Questions about the matrix below.
1) Report the entry just right of the largest entry.
2) Report the 3rd largest entry.
3) Report the entry just left of 30.
[[40, 51, 50, 38, 38, 42, 21, 75, 3, 34], [28, 21, 49, 30, 22, 51, 18, 65, 86, 40]]
1) 40
2) 65
3) 49

Read these off the matrix that follows. Counting starts at 0.
1) What is the bottom entry of the column that holds the largest entry?
2) What is the entry just right of 34?
3) What is the entry at row 2, column 0?
4) What is the entry directly below the smallest entry?
5) What is the entry just left of the smallest entry?
6) What is the entry at row 0, column 1?
7) What is the entry in the bottom-right corner?
8) What is the entry directly below 38?
[[-54 -34 -35  47  20 -54   1]
 [ 28 -57  53 -32   2  28 -50]
 [-53 -48 -25  51  20 -53 -16]
 [ -2 -45 -15  34  41  -2 -43]
 [-51  50 -41   6  33 -51  38]
 [ 27 -22  42  -3 -40  27  24]
 [ 29 -23   2  18 -31  29 -14]
 [ 31 -22   7   9 -23  31 -29]
 [ 29 -30  13  13 -31  29 -10]
 [ 57  66 -15 -62  28  57 -40]
 [  9  15 -10 -26 -16   9  25]
 [ 55   7 -50 -42  19  55  22]
 [ 16  15  24 -15 -23  16  22]
 [ 25 -10  33  -9 -28  25  14]]
1) -10
2) 41
3) -53
4) -26
5) -15
6) -34
7) 14
8) 24

Read these off the table that follows. Rows and columns are numbered from 0.
1) Read off the entry in row 0 and column 0.
2) Read off the entry just right of the smallest entry.
3) Read off the entry in row 0 and column 2.
4) Read off the entry at row 1, column 2.
5) Read off the entry at row 1, column 0.
6) Read off the entry directly below 30.
7) Read off the entry in row 2 and column 0.
[[49 42 19 78]
 [45 66 64 30]
 [40 48 50 77]
 [57 46 67 35]]
1) 49
2) 78
3) 19
4) 64
5) 45
6) 77
7) 40

Questions about the matrix below.
1) What is the entry directly above -2?
2) What is the entry directly below -16?
3) What is the first entry of the largest entry's row?
4) What is the 1st entry, reading row by row?
5) What is the last entry, reading row by row?
6) What is the entry in the top-right corner?
7) What is the entry just right of -30?
8) What is the 2nd entry in reading order?
[[ 20  -4  -7   0  36   8 -48  37 -57 -37 -43  25]
 [ 17   9 -18   1   5  -1 -16  11 -39 -35 -26  20]
 [-15  -1   4  15 -30  -2  36 -35 -19  16 -26 -15]
 [ 20  41 -25 -11  33   3 -25  47  12 -35  34  62]
 [-28 -13  36   8   1 -10 -14  20  -3  37 -18 -39]]
1) -1
2) 36
3) 20
4) 20
5) -39
6) 25
7) -2
8) -4

Read these off the grid that follows.
1) Read off the entry just right of the smallest entry.
2) Read off the first entry in reading order.
array([[-10,   9, -49,  24,   1,   7, -13, -29,  26,  28,   5,  -3,   8,
         24],
       [-22,   3, -49,  14, -58,   8, -15, -15,  31,  30,   5,  -3,   8,
         14],
       [ 14,   3, -49,  24,   8,   7, -11, -19,   8,  28,   3,  -3,   8,
         24],
       [-10,  19, -49, -52,  10, -18, -44, -21,   8,   2,   5,  -3,   8,
        -52],
       [ 20, -38, -49,   1,   5,   7, -13, -19,   8,  28, -27,  -3,   8,
          1],
       [-12,   3, -49,  46, -16,   7, -16,  18,   8,  49,   5, -48,   8,
         46],
       [-10,  -7, -49,  56,   5,  30,  44, -19,  30,  28,   5,   5,   6,
         56]])
1) 8
2) -10

Read these off the row that follows.
1) Read off the 2nd-last entry.
2) Read off the 3rd entry from the left.
3) Read off the 1st entry from the left.
[  8 -66  -7  29  -4  12  23 -16]
1) 23
2) -7
3) 8

m = [ 21 -64  24 -44  51 -59  55 -18  69 -33]
What is the 2nd entry from the left?
Answer: -64
What is the first entry?
Answer: 21
What is the 3rd entry from the left?
Answer: 24
The last entry is -33

Questions about the row below.
1) What is the second entry from the end?
2) What is the first entry from the left?
3) What is the 3rd largest entry?
4) What is the last entry?
5) What is the entry just left of 93?
6) What is the 3rd smallest entry?
7) What is the 3rd entry from the right?
8) What is the third entry from the left?
array([62, 94, 65, 98, 60,  3, 68, 65, 70, 54, 48, 60, 93, 68, 70,  6])
1) 70
2) 62
3) 93
4) 6
5) 60
6) 48
7) 68
8) 65
